These are the activations of a small neural network, seen along a few directions. Each row is one input.
Each table varies a few parts of the input and shows all the possible inputs, shuffled.
Descriptions start from the smaller parts, as in this example, which fits no table here: one of 8 places around a ring, together with either a single point or one of 11 places around a ring or (one of 3 separate values, together with one of 6 places along a line).
Shared parts are said once, and a part with two or three values counts as separate values.
In the rows, zero is written as 128.

Other details of the inputs shift rows strongly along two fixed directions, in all tables alike. That doesn't count.

Rows:
r1: [127  34  77  76  96  84 103 166 197  30 116 117  96 205]
r2: [139 132 148 120 149 119 129 128  96 126 135 131  98 109]
r3: [148 146 153 155  99 114 102 108 128 129  86 146 160 139]
r4: [137 139 132 104 159 145 130 125 124 141 144 119 101 118]
r5: [123 128 120 137 140 154 153 133 114 137 160 112 109 141]
r6: [126 125 129 147 140 144 149 129 113 129 161 110 109 135]
r7: [113 140 124 152  81 145 129 127 134 144  98 138 184 135]
r8: [ 97 138 128 119 164 131 114 138 136 135 162 116 106 127]
r9: [140 150 143 145  98 121 104 114 142 143  95 139 169 148]
r10: [107 114 130 134 134 128 147 135  98 121 151 120 119  95]
r11: [139 128 153 130 150 110 125 121  93 118 135 129  98 104]
r12: [148 138 143 114 159 138 127 120 112 128 133 126  96 111]
r13: [128 131 111 124 156 155 152 129 130 145 155 118 109 124]
r14: [131 131 144 118 152 115 127 127 106 131 147 122 105 111]
r15: [112 115 135 143 128 147 146 133  98 117 153 111 116 112]
r16: [120 142 121 147  96 135 123 118 151 143  93 143 185 113]
r17: [114 122 119 119 144 157 149 134 116 132 147 117 116 102]
r18: [147 151 148 145  99 124 107 114 130 137  85 147 159 144]
r19: [105 117 123 124 134 139 152 141  99 129 150 121 119 101]
r20: [138 154 136 135  98 131 110 119 143 150  95 139 167 153]
r21: [135 149 114 151 108 132 126 114 165 154 102 144 178 136]
r22: [133 153 131 125 103 113 111 123 144 155  93 150 169 134]
r23: [118 126 115 129 146 136 155 137 114 142 158 122 112 123]
r24: [ 87 133 132 124 154 110 116 147 119 134 164 119 108 125]
r25: [179  39  92  70 110  85 113 136 184  26  86 133  87 163]
r26: [144 155 133 130 112 121 104 110 159 148  90 145 169 131]
r27: [121 124 123 138 147 124 151 132 113 133 159 120 113 117]
Description of these inputs: one of 3 separate values, together with either a single point or (one of 2 separate values, together with one of 4 places along a line).
The inputs of r15 and r16 match in every part but the choice among 3 separate values. If r18 is changed in the same way as r15 into r16, which row does it become?
> r12
Change only the place on the line of 4 in r10. List by row number the other rows that result.
> r11, r14, r27

Rows:
r28: [118 122 103 141 109 117 125 129 159 129 114 138 159 144]
r29: [154  71 114  90 158 136 148 136 116  66 159 100  47 126]
r30: [132 126 124 116 110 128 106 127 161 125 106 130 145 154]
r31: [120 149 118 142 131 138 138 124 131 155 137 134 143 134]
r32: [120 135 115 107 115 111 107 130 166 135 103 139 154 131]
r33: [132 122 135 132  93 113 117 121 128 113  96 141 154 134]
r34: [139 157 146 145 118 135 129 110 110 160 108 140 151 117]
r35: [140 168 150 144 148 130 127 116 113 160 133 136 127 119]
r36: [138 148 147 130 137 138 111 121 121 136 118 129 126 128]
r37: [133 110 111 138 102 117 136 129 150 119 108 135 157 133]
r38: [137 124 121 115 106 115 119 119 145 122  92 150 154 112]
r39: [142  25  79  55 140 113 159 163 147  35 148 106  54 127]
r40: [133 154 130 152 116 140 144 120 124 162 122 135 160 121]
r41: [139  51 121  86 171 121 160 147  92  49 185  90  19 119]
r42: [110  99 140 100 206 138 153 150  73  98 228  77  17 110]
r43: [114 138 122 131 146 145 144 133 111 148 152 121 114 128]
r44: [103 168 152 148 121 128 108 126 114 161 132 131 152 126]
r45: [123 118 124 137  87 122 127 135 133 117 105 137 161 137]
r46: [148 125 132 115 132 116 121 129 130 121 115 135 115 141]
r47: [128 153 134 129 149 131 129 124 124 155 149 124 121 132]
r48: [146 106 117 130 105 107 125 119 148 109 100 141 143 132]
r49: [113 174 171 162 166 151 139 109  60 179 160 120 121  77]
r50: [128 123 114 127 116 105 111 127 163 127 115 134 150 149]
r51: [145 115 121 127 117  99 112 126 157 109 101 143 138 144]
r52: [102 159 162 156 179 165 159 127  53 172 192 106 102  74]
r53: [122 128 121 126 110 108 105 130 155 133 108 135 154 147]
r54: [109 116 114 135  94 120 120 140 147 118 112 136 150 148]
r55: [150  40  93  61 150 117 135 153 164  41 157  98  45 165]
r56: [140 119 120 104 117 103 107 129 160 112  92 147 138 128]
r57: [137 167 154 146 148 144 117 114 117 154 131 129 129 117]
r58: [157 114 116 123 103 114 131 120 149 115  97 141 138 140]
r59: [124 100 108 112 120 140 131 137 150 104 126 121 117 149]
r60: [112 122 100 114 112 121 124 136 164 127 106 140 155 128]
r61: [142 111 111 127 101 134 133 127 155 109 103 130 150 143]
r62: [129 143 146 137 141 118 114 124 115 139 123 134 129 121]
r63: [115 145 129 140 145 155 137 123 124 145 150 120 126 125]
r64: [121 170 159 157 131 122 114 118 110 153 124 139 146 119]
r65: [ 99 164 135 164 120 138 127 126 120 162 137 133 157 122]
r66: [109 173 176 150 168 141 125 123  65 160 164 119 106  97]
r67: [136 128 117 114 110 114 113 130 156 133 108 136 144 157]
r68: [126 119 121 142  91 119 131 132 141 118 108 136 160 136]
r69: [109 166 164 150 178 185 157 124  56 170 186 101  99  81]
r70: [139 121 114 129  95 128 136 130 141 130 100 138 158 141]
r71: [148 119 125 124 100 132 116 118 140 114  91 136 145 137]
r72: [ 98 150 133 151 149 145 136 130 103 162 155 120 130 111]
What is each input in this table made of?
> one of 5 places around a ring, together with either a single point or (one of 2 separate values, together with one of 4 places along a line)
The inputs of r47 and r35 match in every part but the place on the ring of 5. If r30 is changed in the same way as r47 into r35, which row does it become?
> r36
The inputs of r46 and r34 match in every part but the place on the ring of 5. If r66 is changed in the same way as r46 into r34, which row does it become?
> r33
Change only the place on the line of 4 in r57. List by row number the other rows that result.
> r35, r51, r64
Change only the place on the ring of 5 in r57. List by row number the other rows that result.
> r29, r55, r61, r63
Change only the place on the line of 4 in r48. List by row number the other rows that result.
> r29, r41, r58

Rows:
r73: [143 126 107 117 117 123 126 123 167 130 104 139 150 133]
r74: [ 98 191 158 162 155 137 118 122 100 189 155 129 142 114]
r75: [144 133 125 115 116 118 106 126 157 127 101 138 137 158]
r76: [124  97 111 118  96 112 132 137 140 106 107 136 145 129]
r77: [151 114 125 122 127 128 142 121 126 115 119 129 122 113]
r78: [113 126 125 128 137 116 113 134 140 123 139 124 122 140]
r79: [106 153 140 158 108 136 127 120 113 155 113 140 173  99]
r80: [111 119 106 118 108 117 122 137 161 126 114 134 157 131]
r81: [128 168 131 146 131 144 125 111 139 171 114 142 165 111]
r82: [157  91 109 115 107 120 134 123 149  91  97 136 131 130]
r83: [ 87 182 147 156 149 154 130 123 101 187 153 127 155  89]
r84: [145 131 127 115 117 116 103 123 163 123 102 134 139 153]
r85: [112 133 120 173 110 178 168 131 104 146 161 105 139 145]
r86: [132 138 148 110 183 142 132 129  96 137 175 105  68 120]
r87: [127 117 135 134 122 109 124 134 116 112 128 129 120 137]
r88: [104 180 148 157 136 125 109 120 126 175 136 133 158 123]
r89: [122  98 111 122  96 117 132 137 140 100 105 137 143 128]
r90: [156 124 136 124 103 115 110 122 136 112  91 140 138 149]
r91: [117 110 122 125 116 124 139 138 116 117 126 129 129 115]
r92: [142 121 140 118 171 147 161 125  80 127 169 110  76  92]
r93: [132 104 123 129 102 102 116 133 141  95 107 137 133 150]
r94: [100 123 114 146 160 189 178 144 102 142 209  83  89 144]
r95: [149 115 123 125 127 133 144 122 122 114 117 132 120 115]
r96: [105 122 112 119 129 131 132 140 137 127 136 127 131 122]
r97: [154  79 116  96 152 130 159 137 109  84 148 114  67 117]
r98: [121 126 116 124 112 101 108 134 160 127 115 136 146 157]
r99: [114 109 101 109 109 114 126 140 158 120 116 133 146 138]
r100: [157 111 131 118 106 116 113 123 140  96  95 136 126 150]
r101: [122  73 114  99 140 122 150 148 113  80 156 108  81 112]
r102: [131 170 130 140 129 138 128 113 137 177 116 142 164 116]
r103: [134 103 125 127 103  98 115 132 144  96 110 133 135 147]
r104: [126 181 155 148 139 143 106 110 124 172 121 134 149 124]
r105: [130  60 125  98 167 116 144 150  98  58 180  95  36 127]
r106: [128 113 126 100 206 158 165 138  88 119 202  96  37  95]
r107: [133 184 178 159 145 146 119 105  85 172 134 127 137 103]
r108: [135 103 123 124 102  96 117 133 140 100 109 135 134 151]
r109: [135 133 118 118 145 137 138 127 134 142 132 131 121 121]
r110: [160 111 132 114 105 111 113 123 139 102  97 135 127 151]
r111: [130 176 148 143 129 138 106 113 133 165 112 140 151 134]
r112: [154 120 137 128 103 118 107 117 140 107  90 137 140 144]
r113: [119 127 116 128 112 107 107 134 160 121 112 138 145 156]
r114: [ 90 182 145 152 149 151 133 127  99 190 153 129 151  94]
What is each input in this table made of?
> one of 2 separate values, together with either a single point or (one of 4 separate values, together with one of 5 places around a ring)
The inputs of r110 and r86 match in every part but the choice among 2 separate values. If r76 is changed in the same way as r110 into r86, which row does it become?
> r99
The inputs of r82 and r81 match in every part but the choice among 2 separate values. If r101 is changed in the same way as r82 into r81, which row does it become?
> r80
Change only the choice among 4 separate values in r73. List by row number the other rows that result.
> r80, r84, r88
Start at r112 and move only the place on the ring of 5, one step at a time. The first step leads to r100. Which rows follow, in order?
> r90, r110, r107
Change only the choice among 4 separate values in r111. List by row number the other rows that result.
> r96, r106, r113
Start at r93 and move only the place on the ring of 5, one step at a time. The first step leads to r105. Which rows follow, in order?
> r103, r108, r87

Rows:
r115: [165 117 111 112  73  85  86 118 196 106  41 165 181 166]
r116: [114 126 143 132 157 146 149 130  84 128 166 110  95  95]
r117: [123 121 130 133 151 155 165 131  88 131 162 113 101  95]
r118: [123 124 134 134 150 160 162 131  88 131 164 108  99 102]
r119: [115  26  57  66 125 105 136 173 190  43 154 102  74 183]
r120: [150 111 110 120  59  91  93 126 189 102  49 159 187 171]
r121: [115 220 171 188 107 136 103  99 110 211  96 156 207 114]
r122: [139 142 155 114 178 134 124 120  96 133 157 115  78 106]
r123: [132 225 177 174 120 136  90  93 121 209  89 156 198 114]
r124: [125 134 149 126 168 133 140 129  86 132 169 112  84 105]
r125: [122 124 133 132 150 157 162 129  88 132 162 111 101  96]
r126: [149 110 108 118  59  88  94 124 189 102  48 162 188 165]
r127: [107 211 163 198  98 146 116 101 107 207 100 153 216 107]
r128: [150  19  80  76 112  97 146 156 159  24 127 113  73 158]
r129: [149 108 106 119  60  86  97 126 188 103  47 164 189 163]
r130: [141 142 155 119 178 131 128 121  96 134 161 115  79 109]
r131: [149  18  80  72 112  99 145 157 158  24 123 116  73 152]
r132: [116 127 144 135 157 148 148 132  83 127 169 108  93 101]
r133: [114 205 151 195  93 157 131 101 111 207  98 152 217 107]
r134: [ 88 144 127 118 184 141 132 147 116 150 197 102  83 128]
r135: [106 151 132 110 194 138 121 138 127 148 188 107  77 132]
r136: [114 105  68 123  60 115 117 141 219 124  78 148 205 186]
r137: [141 141 156 119 178 135 125 121  94 132 161 114  74 116]
r138: [123 123 131 137 150 154 165 130  89 133 166 111 102 100]
The inputs of r133 and r121 match in every part but one. If r138 is changed in the same way as r133 into r121, which row does it become?
> r124
What is each input in this table made of?
> one of 4 places along a line, together with either a single point or one of 5 places around a ring
List by row number the other rows that have the place on the line of 4 in common with r119.
> r116, r127, r128, r131, r132
Change only the place on the ring of 5 in r137. List by row number the other rows that result.
> r115, r122, r123, r130
